Each row below is a small network's average activation on inputs in which a field has the value named, seen along a few directions.
Related values have similar rows: they may be neighbours, one step apart, or belong to one group.
Random noise pushes rows far along 19 fixed directions. That doesn't count. These rows show it; they differ only by the noise:
[-146 -271 -184  164  315    8   17 -194   71 -220  -44  450 -259    6
 -257 -207 -340   77 -107  -46 -188  216  211    3  -43  276  195   -5
  355   37]
[-331  110  100  152  296  366    0  143  -27 -408 -339 -261  159  298
   21  -27  -85   32  158  -88   -6 -138  -17  187  237  -90 -122  124
 -182  269]
[ 333  408   77   98   91  174 -137  -86  154 -171   98 -170  205 -218
 -279   43   82 -162   95  540   33 -126 -178 -321 -333  147 -275  130
  313  -80]
[ -92  149  -81 -142 -230  412  -96 -127 -187  244 -111  -89 -117 -195
  277 -308  270 -189   99 -167  144  343 -123  -26 -177    0  179  -30
   60   94]
[-219 -366  -83    3  282 -174  -25 -192  186 -345  442  291  104  -79
   89 -189  330  131  180  185   19  238   82   28  133  287   34  103
 -211 -127]
[ 143  166  476 -236  130  331  -74 -199   44  242 -281   63 -181 -141
   31 -121   30  423  -41  -65   46  198 -142   87  127  330   93   40
 -275   23]
[ -24  256   25  278  130  469   73  179   -6   41  291  135  254 -173
   21  222   41  -87 -192 -326   -3  -84   46 -129 -232 -133 -241  504
 -173  253]
[  10   80 -230   35    1  443 -235  198  168  307 -261  -27  -35  186
  342 -297   32  126    1  -18 -110  103 -129  -19   96  392  136  106
  166   99]
[-329 -119  -57  -55  -70   88   -5 -116 -169  121   59  -43 -251 -356
   92 -127  -85  267  -58   49  262   10 -185   90 -183 -252 -120   -7
  125  -76]
[-229   23  206 -209   20  162   51   74   51  -46  117  109 -420  -12
 -110 -121   56   68   -3  562  332  138  -36  217 -105  -72   67 -241
  342  -83]
[  75  195    8  246  -39   -1  -43  -79  -59 -154  -58  135  -40  171
  393  123  -43  -44  200 -254   20  -85  136   12  250  -31 -113  505
  -99   85]
[ 237   -1  132   12 -202  155   79 -138  190  106   86  278  107  125
  -51  154  -95  220  119  -66  189 -114  -39  -85 -490  324  453  -91
 -351 -186]
[  72 -175 -235  123  -23 -287   86  295  171  205   77  -32 -249  129
  -33   53 -187   39 -260  285   -9  179   33  122    9   -4  -88 -358
  536  154]
[ 155 -290  -73 -129   24   20 -141 -465 -201  118    9 -200 -107   34
 -166 -167 -292 -129  224  164 -129 -112   18  -59   44   91 -209 -188
  119 -277]
[ -74 -109  -53  -15  164 -272   93  -59  105  236   29  180 -399 -172
 -149  154 -318  373 -392  -82  -27  -63 -136   19 -182 -199   -3   59
  130   54]
[ 221  358   91  -22 -112 -286   20  265  168   -6 -282 -119  144   49
  330  270  101   99 -320  -21  108 -101  -80   57 -275  -18  -51 -358
 -159  169]
[  94 -577  256 -195   88  251  123   75   34 -157  128  323  522  117
 -272  -24   45  187 -128 -182 -199  224  -22  218  -40  355  362  -33
 -225   82]
[-143  -94 -157  -30  100  671 -172  222 -162  470   45 -268 -152  149
 -341 -284 -140 -114  193  -43 -127 -275  -58 -211  336  -97   26  228
   97 -133]
[  90  161  111  187   59  -38   77  359  205  197  306  190  -74 -221
  -62   54  160  170 -135  133  172  130  289 -165  118  240   24 -164
  -81 -109]
[-214  104  153 -143 -162   17  -88  101  -82  -75 -165  121   36  103
  471   57 -146  165  -11  -71  110 -207  353  183  126  168 -176 -279
   48 -243]
[ -98  -69  208   51   90  156   80  103  -16 -109    5  191  -43 -148
   16  -85   91  239  -87  -22  144  277   -6  176   99   69   67   66
  -36  156]


NAZU, 12 values:
figip: [  12  100 -133  384  102  162   18   85   63 -236 -381 -290  187 -273
   13 -286  156  -43  143  174  -57  318 -134 -161  103  161  504  357
 -270   -5]
vipam: [-354   71  -87 -106 -236   44   34  123  112  101   96 -304   74  105
  -93   19   41  -39  357  131   37  -53  120 -113  206  -20  202  -86
  279 -220]
bel: [  40 -270 -111   82 -255  -31    7  131  -33  306 -104  -34  294    7
  158   54 -167  366  -72 -513 -137  -50  -33   93  138  118   -3  -73
  -98   39]
vana: [ -45   30  -64 -334   49   -4  -61 -207  110  238  269  156 -202 -119
  227  160  -59 -225 -435  446 -205   49  -39  153 -357  -64 -454  112
  653   -2]
vudo: [ -97  -87   33  -59    8  193   31  144  104   92  148  411 -123  378
  303  125 -142    5 -116  -40   -8 -167  235  257   14   84   53  218
 -224  -74]
lat: [  71 -304 -174  168   61 -319   86   45  171   92  169  255  -12   87
  -32   63  -17  347 -219 -221   88  -86 -228   37 -223   84   47 -135
 -438  116]
ter: [-337  302   47   -9  -72   52   55   58  -32  -64  126  155 -154 -481
 -404  -44  -56   61   -8  159   66  -53   65 -277 -139 -137  100  226
  440 -290]
mifi: [ -77 -178   33  321  144  177  191  115   -4  -73   66  156   31  -87
  -31 -112  -43  -44  -22   56  -61  400  393   92  252  231  126  -25
 -103   63]
veni: [-156 -209  161 -159  169   65    1  -88   24 -143  398    0  307 -108
  -19  -40  330  218  -77   12   90  314 -280  305    7   97 -717 -137
  -76  433]
zok: [ 333  -37   -5   24 -134  -98  -34  179  179  -46 -139   76  202   66
   77 -107  134   39  -34  444   28  -68  -97   34 -144  273  314 -247
 -160 -213]
neb: [ 388  195 -386  413 -175 -181 -240 -117  -50  179  -91   63 -270   91
  328 -179   50  -97  198 -135   53  124 -101 -153  203  117 -292  165
  347  235]
dok: [-136  -14   -5  -17 -211 -334   98  210    4  213  260  147 -490   25
  183   56  182   55   64   55  223   73   58  160  362 -336   52  233
   32  -50]
The values of NAZU form a 3 by 4 grid.
Name the neighbours of ter, in listed order.
Answer: figip, zok, dok
Name the neighbours of veni, in listed order.
Answer: vudo, lat
Name the neighbours of neb, in listed order.
Answer: vipam, vana
A value of NAZU combines one of 3 hidden first parts with one of 4 second parts; all combinations occur once.
Changing only the second part turns zok into bel. vana has the same second part as zok; what does that change turn vana into?
Answer: neb
Changing only the second part turns vudo into figip. veni has the same second part as vudo; what does that change turn veni into?
Answer: lat
